Each row below holds a small network's activations on one input, seen along a few directions.
Each table varies a few parts of the input and shows all the possible inputs, shuffled.
Descriptions start from the smaller parts, as in this example, which fits no table here: one of 3 separate values, together with either a single point or one of 11 places along a line or (one of 4 places along a line, together with one of 8 places around a ring).
Shared parts are said once, and a part with two or three values counts as separate values.
(in the rows, 128 means zero)

Table:
row 1: 108,126,143,165,156,108,136,148,173,139,101,142,151,127,149,166
row 2: 98,126,148,163,161,106,132,152,152,154,124,145,144,110,149,171
row 3: 91,131,158,162,158,112,134,162,128,162,144,147,128,94,138,173
row 4: 116,146,145,149,108,175,102,123,159,69,112,104,210,149,165,110
row 5: 139,135,135,154,120,127,133,126,157,85,91,109,189,149,161,93
row 6: 174,127,76,72,49,158,141,111,75,156,140,116,82,145,91,89
row 7: 113,124,137,178,142,117,152,146,116,137,125,141,149,135,118,137
row 8: 116,138,140,159,124,168,122,130,145,83,104,116,189,148,140,130
row 9: 136,111,149,108,191,86,121,128,186,97,90,120,142,127,156,105
row 10: 126,108,158,119,204,76,124,143,156,131,122,136,125,113,135,138
row 11: 114,133,140,142,144,104,121,132,194,98,89,101,181,129,187,117
row 12: 103,133,139,177,132,161,123,136,133,109,117,132,170,146,124,153
row 13: 114,115,171,122,187,87,115,144,132,143,144,146,105,91,132,144
row 14: 92,130,143,177,139,149,127,139,114,122,139,129,163,133,116,159
row 15: 154,145,89,59,62,146,125,112,101,171,139,127,78,118,105,113
row 16: 74,135,159,181,125,156,122,136,91,135,162,136,142,111,112,163
row 17: 134,113,149,98,186,84,106,124,198,81,95,102,159,127,178,80
row 18: 94,129,152,181,127,127,145,147,95,150,149,148,128,112,113,139
row 19: 149,143,82,74,71,137,123,110,69,168,173,149,44,116,103,143
row 20: 123,125,133,180,134,125,149,140,134,125,103,143,154,148,126,133
row 21: 164,122,66,92,59,142,138,109,46,154,176,130,46,146,92,115
row 22: 147,132,73,96,63,179,126,92,49,150,191,107,56,146,90,133
row 23: 155,138,87,75,46,203,125,93,81,146,159,100,96,145,96,107
row 24: 179,124,90,39,110,113,116,93,82,140,176,152,28,105,83,110
row 25: 183,126,99,27,99,124,109,98,112,148,144,129,59,105,88,80
row 26: 139,129,131,163,135,124,154,135,145,99,86,122,172,151,137,112
row 27: 115,129,140,151,151,108,135,137,182,114,86,120,164,128,165,140
row 28: 135,109,152,122,200,81,129,140,177,118,101,135,132,130,134,134
- Describe the family of inputs behind these rows. => one of 4 places along a line, together with either one of 2 separate values or one of 5 places along a line
- A walk changes only the place on the line of 5. It starts at row 17 and steps to row 9. List the rest of the walk in order. => row 28, row 10, row 13
- List by row number the other rows that have the place on the line of 4 in common with row 1. => row 2, row 3, row 11, row 15, row 19, row 27
- Which other rows does row 18 become when the place on the line of 5 takes its other values? List them by row number. => row 5, row 7, row 20, row 26

Table:
row 29: 133,130,115,121,112,119,134,134,126,152,125,137,113,124,130,135
row 30: 117,134,115,159,104,147,142,133,115,138,126,129,136,143,126,150
row 31: 115,126,131,164,119,151,132,128,96,127,142,137,136,139,102,138
row 32: 160,127,95,47,101,142,104,96,109,130,156,114,76,127,106,101
row 33: 130,121,133,122,143,100,132,134,123,145,136,141,104,113,126,127
row 34: 109,139,125,153,102,162,133,130,96,138,152,123,131,129,122,151
row 35: 119,124,128,150,136,131,134,131,116,133,137,134,123,132,117,148
row 36: 174,126,94,65,102,123,125,106,124,133,128,123,88,135,119,97
row 37: 86,131,183,185,190,102,114,149,202,84,89,127,210,118,188,139
row 38: 121,134,125,116,108,134,122,129,107,152,152,129,107,113,125,136
row 39: 94,122,180,195,200,92,134,159,215,86,62,117,227,134,188,130
row 40: 98,111,196,182,232,78,130,158,217,86,74,122,210,125,179,128
row 41: 155,121,116,79,138,107,125,117,126,135,131,135,86,118,111,114
row 42: 142,133,108,74,104,142,115,109,112,143,148,122,89,118,108,122
row 43: 151,130,109,105,102,122,138,120,124,144,121,129,104,125,126,111
row 44: 176,117,105,50,135,105,115,107,120,120,137,127,74,127,111,94
row 45: 115,136,118,173,89,166,141,132,96,130,131,132,148,150,112,140
row 46: 109,141,128,166,88,180,134,131,79,129,156,126,143,135,108,142
- Describe the family of inputs behind these rows. => one of 3 separate values, together with either a single point or one of 5 places along a line
- Changing only the choice among 3 separate values turns row 42 into row 43. The same change can be made to row 37. Which row results? => row 39
- List by row number the other rows that have the choice among 3 separate values in common with row 44. => row 31, row 33, row 35, row 40, row 41
- A walk changes only the place on the line of 5. It starts at row 45 and steps to row 30. List the rest of the walk in order. => row 29, row 43, row 36

Table:
row 47: 140,136,103,135,71,159,140,116,99,129,127,121,130,148,116,106
row 48: 131,132,108,138,88,150,149,133,80,167,146,141,101,133,92,142
row 49: 188,114,99,20,128,91,116,102,124,144,137,128,49,113,108,80
row 50: 123,132,142,136,147,125,120,131,167,101,103,121,166,131,152,126
row 51: 124,121,149,150,169,105,133,140,187,103,80,119,177,139,158,121
row 52: 119,131,118,137,114,147,131,126,92,145,157,136,103,127,105,156
row 53: 121,136,132,120,121,146,112,122,137,109,133,110,148,128,144,123
row 54: 106,131,137,132,133,131,118,130,116,141,153,132,116,110,127,149
row 55: 110,120,151,164,174,86,137,151,163,129,105,140,148,122,157,147
row 56: 111,124,152,148,161,107,127,141,137,129,128,143,135,113,132,141
row 57: 133,131,117,127,103,159,124,116,107,112,139,116,134,144,118,117
- Describe the family of inputs behind these rows. => either a single point or (one of 2 separate values, together with one of 5 places along a line)
